A small network was trained on invented records. Each row is its activation on one of them, seen along a few directions.
After each row come some of the record's fields: LER, DAT, NELOT, VUP, SOZ, NABI.
A field that a record lacks is written none.
The largest differences between rows may come from other fields.
(in the rows, 500 means zero)
Strong random noise was added to every row along 9 fixed directions; ignore it. To show where, here is one row again and again, with new noise each time:
[423, 472, 357, 602, 313, 379, 540, 471, 227, 348, 210, 560, 423, 548, 384, 247, 376, 230, 420, 642, 425, 391, 546, 485, 677, 393, 317]
[466, 341, 488, 344, 625, 620, 623, 302, 470, 620, 557, 571, 615, 273, 588, 729, 386, 474, 491, 461, 372, 344, 553, 541, 485, 549, 356]
[692, 523, 529, 638, 624, 346, 496, 501, 729, 485, 511, 331, 522, 872, 379, 655, 283, 503, 660, 475, 281, 209, 480, 658, 411, 209, 603]
[475, 383, 374, 449, 766, 545, 479, 507, 470, 729, 785, 380, 653, 470, 784, 572, 773, 583, 509, 382, 430, 792, 539, 544, 497, 405, 338]
[697, 341, 585, 416, 582, 530, 510, 186, 446, 356, 407, 670, 539, 606, 502, 496, 447, 488, 299, 426, 641, 445, 593, 407, 471, 631, 698]
[383, 498, 496, 579, 531, 408, 506, 607, 604, 506, 348, 477, 433, 562, 459, 291, 567, 414, 455, 573, 489, 639, 403, 574, 610, 594, 419]
[586, 322, 532, 321, 388, 423, 575, 112, 615, 285, 380, 747, 533, 583, 359, 565, 506, 418, 259, 628, 639, 275, 702, 439, 422, 577, 592]
[641, 344, 655, 499, 768, 515, 495, 298, 424, 513, 400, 599, 499, 659, 596, 468, 429, 611, 292, 429, 549, 632, 401, 398, 487, 620, 574]
[634, 340, 630, 562, 871, 520, 460, 457, 575, 536, 424, 475, 372, 732, 415, 378, 315, 438, 558, 231, 406, 593, 281, 632, 624, 629, 695]
[479, 502, 599, 691, 734, 466, 514, 681, 615, 565, 395, 418, 523, 555, 610, 358, 321, 444, 458, 433, 495, 542, 275, 554, 542, 689, 571]
[721, 241, 322, 459, 752, 489, 399, 311, 357, 455, 767, 476, 598, 740, 636, 414, 675, 365, 452, 195, 570, 663, 660, 515, 540, 371, 682]

[382, 433, 366, 650, 486, 250, 415, 565, 351, 444, 426, 465, 439, 773, 599, 204, 728, 455, 289, 649, 596, 822, 466, 343, 557, 287, 331]
LER is relu, DAT is der, NELOT is met, VUP is none, SOZ is lage, NABI is risap
[668, 779, 551, 421, 165, 536, 458, 441, 687, 295, 362, 452, 426, 509, 197, 558, 733, 630, 695, 563, 492, 396, 692, 649, 527, 513, 668]
LER is none, DAT is none, NELOT is none, VUP is belo, SOZ is vos, NABI is zugit
[486, 410, 295, 451, 346, 427, 445, 455, 300, 326, 543, 565, 370, 512, 308, 264, 595, 200, 531, 424, 495, 501, 593, 571, 692, 441, 489]
LER is none, DAT is none, NELOT is none, VUP is fusar, SOZ is lage, NABI is risap
[451, 550, 552, 543, 724, 654, 537, 686, 713, 710, 634, 300, 594, 296, 637, 699, 348, 526, 764, 284, 363, 428, 369, 662, 488, 584, 565]
LER is relu, DAT is zase, NELOT is guk, VUP is none, SOZ is lage, NABI is risap
[585, 530, 503, 568, 581, 455, 440, 574, 851, 464, 641, 354, 641, 644, 617, 576, 611, 516, 555, 374, 674, 495, 585, 522, 369, 493, 813]
LER is relu, DAT is zase, NELOT is met, VUP is none, SOZ is vos, NABI is risap
[472, 575, 497, 571, 381, 506, 559, 500, 290, 442, 431, 526, 616, 261, 669, 572, 348, 501, 383, 590, 526, 308, 511, 345, 461, 528, 407]
LER is none, DAT is none, NELOT is none, VUP is ruza, SOZ is vos, NABI is risap
[567, 722, 515, 638, 472, 488, 390, 716, 324, 514, 419, 385, 363, 593, 444, 229, 731, 642, 569, 505, 432, 852, 372, 565, 654, 512, 428]
LER is none, DAT is none, NELOT is none, VUP is belo, SOZ is pidi, NABI is ranog
[523, 512, 612, 524, 624, 569, 450, 510, 472, 558, 384, 456, 355, 573, 447, 444, 485, 607, 594, 391, 435, 696, 351, 519, 593, 529, 534]
LER is relu, DAT is zase, NELOT is guk, VUP is none, SOZ is lage, NABI is risap
[442, 395, 570, 361, 633, 550, 478, 440, 616, 561, 598, 544, 383, 402, 434, 528, 627, 553, 540, 379, 475, 665, 386, 567, 568, 662, 507]
LER is none, DAT is none, NELOT is none, VUP is ruza, SOZ is vos, NABI is risap
[724, 700, 495, 612, 359, 561, 439, 607, 417, 367, 368, 409, 365, 649, 211, 365, 333, 385, 798, 357, 368, 342, 525, 693, 634, 429, 708]
LER is relu, DAT is der, NELOT is guk, VUP is none, SOZ is pidi, NABI is ranog
[526, 476, 537, 609, 599, 504, 518, 520, 403, 515, 413, 451, 479, 535, 520, 518, 217, 449, 552, 428, 394, 370, 384, 490, 525, 439, 511]
LER is relu, DAT is zase, NELOT is guk, VUP is none, SOZ is lage, NABI is risap
[555, 587, 610, 654, 566, 343, 412, 671, 592, 465, 440, 463, 338, 779, 369, 290, 491, 543, 477, 531, 501, 635, 289, 535, 530, 531, 574]
LER is none, DAT is none, NELOT is none, VUP is fusar, SOZ is lage, NABI is ranog
[371, 394, 561, 402, 741, 666, 449, 558, 589, 684, 445, 475, 283, 489, 376, 359, 625, 506, 688, 275, 423, 904, 329, 655, 723, 666, 517]
LER is none, DAT is none, NELOT is none, VUP is none, SOZ is pidi, NABI is risap
[394, 682, 701, 561, 435, 480, 582, 597, 565, 649, 278, 486, 392, 489, 402, 658, 298, 757, 556, 778, 290, 416, 300, 484, 424, 424, 234]
LER is relu, DAT is der, NELOT is met, VUP is none, SOZ is pidi, NABI is ranog
[537, 532, 696, 594, 769, 532, 480, 591, 507, 668, 554, 431, 507, 499, 684, 611, 373, 756, 469, 441, 440, 608, 240, 426, 420, 572, 486]
LER is none, DAT is none, NELOT is none, VUP is ruza, SOZ is vos, NABI is zugit
[422, 342, 589, 401, 615, 405, 574, 322, 576, 593, 449, 621, 449, 597, 456, 597, 484, 608, 337, 685, 396, 525, 412, 473, 440, 469, 266]
LER is relu, DAT is der, NELOT is guk, VUP is none, SOZ is vos, NABI is zugit
[745, 553, 593, 521, 515, 499, 481, 251, 319, 484, 456, 472, 629, 685, 678, 772, 498, 844, 394, 579, 486, 461, 629, 273, 309, 205, 491]
LER is relu, DAT is zase, NELOT is guk, VUP is none, SOZ is vos, NABI is risap
[454, 496, 692, 336, 463, 646, 571, 351, 605, 540, 373, 632, 427, 322, 403, 683, 400, 646, 521, 545, 505, 433, 458, 464, 454, 681, 509]
LER is relu, DAT is der, NELOT is met, VUP is none, SOZ is vos, NABI is ranog
[490, 304, 309, 383, 594, 518, 547, 306, 218, 658, 622, 543, 591, 547, 605, 601, 602, 489, 439, 543, 342, 564, 664, 474, 505, 208, 193]
LER is none, DAT is none, NELOT is none, VUP is none, SOZ is lage, NABI is ranog
[464, 667, 560, 516, 441, 553, 470, 681, 616, 513, 525, 443, 454, 352, 460, 446, 594, 544, 600, 470, 525, 580, 418, 587, 548, 687, 556]
LER is none, DAT is none, NELOT is none, VUP is fusar, SOZ is lage, NABI is risap
[589, 446, 511, 503, 494, 546, 482, 368, 485, 397, 304, 514, 478, 643, 410, 483, 397, 426, 549, 409, 543, 423, 613, 470, 548, 439, 690]
LER is none, DAT is none, NELOT is none, VUP is none, SOZ is vos, NABI is ranog
[562, 286, 514, 370, 646, 610, 445, 309, 413, 456, 510, 587, 334, 541, 369, 424, 471, 391, 575, 218, 516, 618, 462, 533, 641, 582, 675]
LER is relu, DAT is der, NELOT is met, VUP is none, SOZ is lage, NABI is risap
[559, 565, 607, 479, 545, 682, 498, 435, 243, 602, 343, 506, 431, 419, 528, 550, 428, 686, 580, 448, 392, 629, 442, 438, 567, 490, 411]
LER is relu, DAT is zase, NELOT is guk, VUP is none, SOZ is lage, NABI is ranog
[388, 482, 625, 615, 410, 316, 585, 439, 525, 331, 232, 605, 533, 433, 569, 506, 254, 498, 191, 752, 605, 259, 379, 280, 410, 614, 447]
LER is none, DAT is none, NELOT is none, VUP is voke, SOZ is vos, NABI is zugit
[445, 486, 442, 571, 414, 402, 550, 552, 574, 424, 504, 499, 538, 498, 470, 512, 314, 325, 492, 557, 507, 236, 507, 512, 453, 450, 523]
LER is relu, DAT is der, NELOT is met, VUP is none, SOZ is pidi, NABI is risap
[599, 597, 631, 471, 453, 462, 541, 436, 625, 499, 507, 526, 532, 526, 434, 724, 409, 672, 491, 629, 433, 283, 499, 496, 351, 460, 489]
LER is none, DAT is none, NELOT is none, VUP is fusar, SOZ is lage, NABI is ranog
[524, 723, 562, 613, 563, 575, 386, 801, 695, 661, 498, 298, 430, 682, 494, 396, 748, 710, 712, 433, 519, 871, 433, 606, 522, 487, 616]
LER is none, DAT is none, NELOT is none, VUP is none, SOZ is pidi, NABI is ranog
[526, 429, 495, 417, 582, 592, 485, 386, 521, 502, 518, 493, 535, 422, 574, 527, 639, 518, 514, 359, 551, 623, 564, 507, 549, 583, 578]
LER is daz, DAT is der, NELOT is guk, VUP is none, SOZ is vos, NABI is risap
[610, 588, 550, 530, 476, 629, 491, 444, 311, 434, 354, 530, 595, 367, 664, 408, 572, 563, 388, 441, 644, 620, 569, 397, 551, 700, 595]
LER is daz, DAT is zase, NELOT is guk, VUP is none, SOZ is vos, NABI is risap
[533, 283, 580, 337, 448, 465, 504, 187, 602, 315, 382, 750, 392, 644, 315, 476, 450, 412, 329, 511, 706, 429, 583, 389, 460, 607, 702]
LER is relu, DAT is zase, NELOT is met, VUP is none, SOZ is vos, NABI is zugit
[416, 257, 432, 437, 599, 352, 583, 347, 589, 492, 558, 593, 543, 554, 490, 535, 440, 334, 345, 575, 451, 362, 502, 526, 473, 469, 375]
LER is relu, DAT is der, NELOT is guk, VUP is none, SOZ is vos, NABI is risap
[350, 618, 361, 530, 397, 530, 596, 671, 584, 628, 726, 355, 799, 171, 794, 770, 492, 499, 562, 603, 475, 273, 623, 492, 333, 401, 334]
LER is daz, DAT is der, NELOT is guk, VUP is none, SOZ is lage, NABI is risap
[533, 666, 448, 560, 411, 529, 448, 669, 575, 507, 733, 396, 718, 414, 782, 543, 732, 620, 456, 505, 741, 602, 627, 400, 331, 524, 629]
LER is relu, DAT is der, NELOT is met, VUP is none, SOZ is pidi, NABI is risap
[461, 526, 499, 727, 516, 449, 505, 681, 397, 428, 344, 446, 466, 522, 517, 314, 160, 288, 511, 446, 500, 354, 340, 481, 575, 542, 580]
LER is relu, DAT is zase, NELOT is guk, VUP is none, SOZ is lage, NABI is risap
[443, 529, 475, 433, 475, 533, 571, 495, 609, 631, 557, 489, 640, 466, 561, 699, 538, 593, 506, 646, 462, 416, 625, 504, 372, 384, 367]
LER is none, DAT is none, NELOT is none, VUP is none, SOZ is pidi, NABI is zugit

Here are new rows. What are their fields?
[676, 387, 713, 592, 843, 492, 482, 492, 701, 458, 550, 527, 530, 606, 568, 484, 224, 469, 393, 261, 613, 395, 281, 515, 441, 817, 873]
LER is none, DAT is none, NELOT is none, VUP is fusar, SOZ is vos, NABI is zugit
[392, 379, 512, 588, 628, 372, 522, 550, 402, 509, 433, 541, 370, 525, 440, 346, 303, 346, 420, 510, 374, 483, 259, 525, 622, 551, 356]
LER is none, DAT is none, NELOT is none, VUP is fusar, SOZ is vos, NABI is risap
[597, 547, 424, 520, 445, 574, 494, 513, 247, 481, 723, 509, 717, 303, 778, 607, 465, 524, 411, 447, 629, 385, 620, 331, 371, 482, 543]
LER is none, DAT is none, NELOT is none, VUP is ruza, SOZ is lage, NABI is ranog
[611, 495, 430, 419, 383, 463, 531, 397, 576, 403, 678, 520, 592, 470, 414, 701, 428, 414, 568, 494, 458, 147, 668, 565, 399, 395, 577]
LER is none, DAT is none, NELOT is none, VUP is fusar, SOZ is vos, NABI is ranog
[734, 431, 391, 514, 476, 473, 390, 336, 141, 343, 655, 550, 572, 651, 643, 454, 576, 507, 350, 388, 659, 538, 667, 290, 445, 315, 638]
LER is none, DAT is none, NELOT is none, VUP is ruza, SOZ is lage, NABI is zugit
[489, 416, 540, 289, 407, 401, 558, 325, 755, 468, 676, 657, 471, 498, 306, 732, 556, 554, 443, 654, 475, 284, 562, 545, 342, 479, 443]
LER is none, DAT is none, NELOT is none, VUP is ruza, SOZ is pidi, NABI is ranog
[512, 514, 509, 513, 412, 319, 480, 515, 780, 341, 515, 515, 456, 629, 337, 441, 573, 408, 453, 567, 576, 384, 507, 575, 472, 547, 627]
LER is none, DAT is none, NELOT is none, VUP is fusar, SOZ is lage, NABI is risap
[503, 435, 269, 493, 430, 421, 463, 507, 540, 441, 671, 407, 565, 595, 485, 488, 627, 304, 617, 429, 490, 436, 695, 583, 515, 266, 532]
LER is relu, DAT is zase, NELOT is guk, VUP is none, SOZ is vos, NABI is ranog
[463, 721, 485, 533, 408, 633, 459, 653, 327, 591, 452, 339, 395, 296, 463, 533, 559, 615, 790, 424, 286, 609, 440, 584, 656, 419, 353]
LER is none, DAT is none, NELOT is none, VUP is ruza, SOZ is vos, NABI is risap
[751, 479, 733, 493, 637, 438, 444, 303, 521, 435, 440, 555, 353, 801, 337, 601, 381, 728, 462, 467, 420, 469, 367, 465, 438, 450, 636]
LER is none, DAT is none, NELOT is none, VUP is fusar, SOZ is vos, NABI is risap
[540, 538, 478, 673, 635, 559, 520, 709, 298, 556, 655, 447, 687, 296, 794, 465, 225, 385, 443, 363, 548, 361, 390, 440, 463, 648, 564]
LER is none, DAT is none, NELOT is none, VUP is fusar, SOZ is lage, NABI is ranog
[510, 552, 559, 432, 477, 638, 470, 488, 438, 529, 370, 545, 404, 490, 405, 391, 627, 575, 546, 467, 529, 727, 512, 525, 607, 617, 529]
LER is none, DAT is none, NELOT is none, VUP is none, SOZ is pidi, NABI is risap
[479, 482, 500, 601, 513, 506, 555, 515, 87, 468, 295, 593, 419, 363, 479, 292, 256, 371, 388, 527, 375, 452, 329, 471, 676, 617, 311]
LER is none, DAT is none, NELOT is none, VUP is belo, SOZ is pidi, NABI is ranog
[614, 497, 655, 537, 668, 669, 503, 470, 364, 575, 420, 548, 532, 492, 623, 526, 285, 603, 451, 376, 549, 537, 421, 402, 477, 638, 637]
LER is none, DAT is none, NELOT is none, VUP is none, SOZ is pidi, NABI is risap
[328, 375, 294, 410, 480, 533, 586, 545, 321, 605, 863, 570, 687, 119, 738, 619, 452, 329, 412, 510, 505, 341, 564, 450, 428, 505, 274]
LER is none, DAT is none, NELOT is none, VUP is ruza, SOZ is pidi, NABI is zugit
[727, 513, 555, 607, 619, 526, 408, 415, 350, 469, 403, 426, 539, 807, 597, 508, 463, 654, 488, 398, 550, 598, 565, 358, 455, 305, 686]
LER is none, DAT is none, NELOT is none, VUP is none, SOZ is vos, NABI is ranog
[494, 453, 435, 462, 538, 602, 548, 372, 253, 586, 474, 455, 555, 355, 610, 664, 419, 529, 582, 445, 322, 446, 557, 468, 550, 330, 317]
LER is relu, DAT is zase, NELOT is guk, VUP is none, SOZ is vos, NABI is risap
